Here are a small network's activations along a few directions, averaged over the inputs that share one value of a field.
Values that are neighbours, or in one group, have similar rows; names and order tell nothing.
In the rows, zero is written as 500.
Random noise pushes rows far along 24 fixed directions. That doesn't count. These rows show it; they differ only by the noise:
[545 797 526 538 372 445 454 476 602 286 385 433 417 517 460 402 533 570
 523 514 311 725 546 489 479 465 492 375 460 387 385 589 644 498]
[467 396 525 574 584 432 430 384 514 484 424 527 309 479 591 615 372 366
 583 665 599 531 335 710 518 350 278 497 522 511 557 455 512 755]
[568 552 506 557 428 439 484 477 614 520 448 543 570 409 565 683 314 525
 511 500 451 573 471 469 431 267 468 699 453 338 491 496 592 448]
[620 599 522 624 385 780 388 464 396 374 383 563 307 454 477 741 583 506
 416 567 511 549 468 462 609 363 482 436 663 478 599 690 454 473]
[559 398 587 508 510 423 436 444 533 485 540 434 464 491 581 722 394 446
 555 491 344 461 381 629 442 438 526 540 538 408 419 404 495 373]
[444 578 465 515 501 601 463 654 376 502 396 519 561 598 515 437 505 377
 319 654 563 537 507 472 584 484 440 404 470 594 631 460 423 545]
[504 699 557 421 490 482 264 672 652 413 439 363 581 582 414 573 535 404
 563 531 380 577 463 378 378 493 492 396 364 465 504 354 631 555]
[606 534 572 713 381 518 634 414 560 463 612 637 546 291 464 382 661 465
 374 593 545 632 506 312 480 602 536 572 552 397 380 548 354 490]
[523 459 645 493 481 385 526 585 389 546 525 457 589 517 561 644 341 435
 477 529 393 388 570 622 291 575 534 333 486 562 485 498 419 387]
[414 578 486 379 461 635 592 500 559 466 438 554 511 516 531 483 416 366
 397 485 552 506 462 445 491 503 391 454 469 442 524 544 491 346]
[536 470 609 384 407 615 323 558 550 530 516 600 484 466 500 586 498 739
 502 394 556 549 512 592 628 504 503 382 368 537 456 507 394 518]
[351 478 461 383 563 288 284 488 526 514 384 566 434 553 576 584 473 512
 809 581 420 493 429 383 449 578 406 550 418 522 541 381 607 554]
[630 653 513 363 574 851 561 579 538 453 465 446 606 588 237 528 466 469
 409 250 599 259 474 628 425 577 495 366 299 640 659 684 537 470]
[634 516 450 552 489 522 250 379 477 489 498 549 435 372 488 552 468 454
 620 714 553 585 306 399 442 626 483 450 486 329 576 510 483 508]
[408 389 614 544 490 425 373 535 464 475 577 617 513 524 450 603 766 389
 467 696 482 507 470 429 570 520 521 535 513 563 472 397 424 615]
[411 410 469 380 415 472 450 439 503 627 406 487 639 457 587 622 345 469
 478 403 501 422 539 497 347 452 426 384 534 514 323 574 519 447]
[640 505 530 707 599 374 662 448 405 568 501 519 559 558 619 432 409 518
 509 483 543 523 453 463 581 524 727 756 371 622 637 292 429 550]
[498 596 443 433 443 520 457 498 376 428 406 501 569 504 450 592 511 295
 572 536 360 394 312 532 320 499 376 552 518 372 416 580 644 322]
[501 538 422 539 523 472 470 583 335 488 426 528 429 476 591 557 583 475
 837 654 544 516 496 397 662 394 437 661 581 581 619 484 490 504]
[279 333 436 468 547 543 590 519 495 444 702 410 455 477 459 321 512 519
 534 709 518 447 416 272 488 485 285 551 551 557 370 504 379 527]
[576 638 445 491 483 593 463 491 373 656 405 516 508 450 597 582 597 433
 601 504 641 356 492 337 357 671 645 396 417 660 487 483 487 483]
[474 652 755 480 476 282 812 542 450 379 668 467 506 485 537 499 497 502
 648 602 330 507 632 519 196 574 412 504 459 359 414 749 559 408]
[485 590 527 441 531 716 543 551 612 391 399 371 477 761 557 614 303 613
 290 357 373 520 542 481 392 343 433 502 352 526 538 684 457 453]
[597 542 596 547 428 410 400 556 472 492 343 412 759 497 537 497 473 425
 614 683 362 676 592 453 494 576 425 351 509 489 380 721 384 666]
[623 596 545 554 478 462 447 415 455 601 500 461 730 410 638 451 614 554
 459 486 413 662 395 477 661 505 501 539 479 382 299 488 525 538]
[441 577 494 370 464 466 663 480 548 465 533 500 686 629 529 515 433 341
 408 469 456 446 586 560 333 411 536 495 314 524 409 600 499 251]


Values of BUPIB:
nud: [464 546 468 604 475 601 415 623 504 594 326 443 341 491 649 695 461 546
 426 521 494 462 617 370 307 395 385 348 636 634 467 580 470 652]
miza: [378 387 652 385 355 284 479 492 450 508 403 723 633 407 412 579 402 329
 624 335 509 467 504 593 480 589 447 476 568 525 516 370 591 476]
dep: [420 361 608 473 498 593 552 649 575 500 615 474 480 553 392 714 520 485
 309 492 475 391 706 546 498 359 525 425 646 562 588 565 430 514]
nanu: [540 602 528 489 444 794 671 529 566 499 304 622 558 454 591 358 286 347
 300 181 663 639 440 472 608 558 248 394 577 531 623 497 375 425]
soge: [515 585 447 532 571 499 550 516 662 628 543 450 409 414 469 389 613 484
 501 744 620 348 459 596 266 644 516 416 236 568 311 535 540 782]
fetu: [563 601 468 617 542 570 610 440 560 360 554 429 441 570 387 480 532 587
 454 229 413 438 527 511 316 390 464 611 464 583 492 583 606 468]
tula: [627 441 425 450 594 605 646 368 566 702 704 419 648 417 573 431 431 560
 459 423 634 347 574 552 426 571 640 409 366 568 388 636 379 353]
kurok: [503 577 577 530 422 470 570 481 337 413 676 539 408 489 552 597 511 529
 653 625 563 483 472 399 339 364 511 582 407 547 515 561 488 387]
subeg: [512 403 433 441 605 415 334 462 657 680 478 572 563 457 471 632 626 566
 457 402 449 372 551 644 494 545 535 543 495 405 475 521 615 587]
pibis: [553 572 366 583 413 449 427 563 413 450 477 507 456 429 378 395 575 637
 627 690 427 578 564 364 477 548 560 577 569 401 536 636 572 511]
rovo: [535 497 631 518 479 484 425 567 585 500 535 524 537 397 393 671 509 598
 422 110 365 432 503 535 471 427 442 481 667 477 509 362 642 450]
vuzek: [500 466 465 410 465 559 499 478 457 540 414 362 497 670 500 362 513 670
 519 363 614 667 593 257 525 630 746 571 565 395 560 581 548 705]
The values of BUPIB form a network in which each value has 3 neighbours.
Which values are neighbours of fetu? Give them in the order they are listed.
Answer: miza, soge, pibis
Which values are neighbours of rovo? Give them in the order they are listed.
Answer: nud, dep, subeg
Each value of BUPIB is a pair of two hidden parts, and every pair occurs once (2 first parts, 6 second parts).
Changing only the second part turns kurok into rovo. soge has the same second part as kurok; what does that change turn soge into?
Answer: nud
Changing only the second part turns vuzek into dep. pibis has the same second part as vuzek; what does that change turn pibis into?
Answer: nanu

Values of KEGU:
raf: [483 448 456 344 446 545 242 451 510 498 548 534 214 623 694 422 507 672
 520 239 717 711 299 747 510 357 510 524 367 348 403 238 543 491]
bof: [549 482 614 543 295 562 650 558 454 449 596 351 409 438 575 576 311 475
 495 432 565 572 351 433 477 209 706 772 602 293 366 233 555 360]
vatot: [720 345 392 738 508 412 606 566 516 697 557 462 658 357 571 594 501 249
 458 710 541 395 628 662 247 443 614 639 595 431 398 559 328 481]
mera: [440 259 444 608 612 294 588 207 408 424 455 564 448 511 404 380  65 310
 585 595 588 458 184 448 483 538 488 704 569 479 730 321 595 588]
fir: [576 532 190 406 541 610 487 261 700 410 571 384 254 502  96 423 620 557
 457 439 569 200 397 707 498 498 916 535 375 444 482 464 829 415]
tar: [343 392 368 493 393 525 402 429 524 394 215 691 348 693 474 576 685 324
 410 379 417 413 447 485 319 523 482 630 559 528 348 541 478 490]
soze: [495 451 400 635 705 635 681 536 437 508 533 350 587 540 421 543 550 437
 485 564 369 227 364 507 662 352 396 733 511 783 500 494 516 569]
sizi: [337 449 487 244 393 571 495 708 507 567 401 325 467 508 517 521 146 502
 478 593 487 446 488 461 520 542 540 346 564 398 509 358 526 402]
susof: [513 637 514 489 719 645 517 546 561 615 614 532 300 466 692 712 591 495
 491 460 656 434 387 531 522 372 323 560 439 531 730 350 571 508]
nub: [628 592 561 424 564 632 407 535 488 455 445 306 700 679 522 496 496 240
 478 387 518 663 396 613 861 356 595 361 481 601 586 303 491 519]
nosid: [375 420 392 198 364 562 610 253 334 637 536 649 440 393 499 548 318 439
 664 383 848 279 287 607 477 441 592 612 399 446 462 440 715 307]
vasu: [402 663 879 608 603 285 381 575 348 416 731 564 392 519 714 427 504 717
 468 419 522 832 402 264 491 560 263 409 412 505 756 137 522 644]
Each value of KEGU is a pair of two hidden parts, and every pair occurs once (2 first parts, 6 second parts).
Changing only the second part turns raf into nosid. mera has the same second part as raf; what does that change turn mera into?
Answer: sizi
Changing only the second part turns bof into soze. tar has the same second part as bof; what does that change turn tar into?
Answer: susof
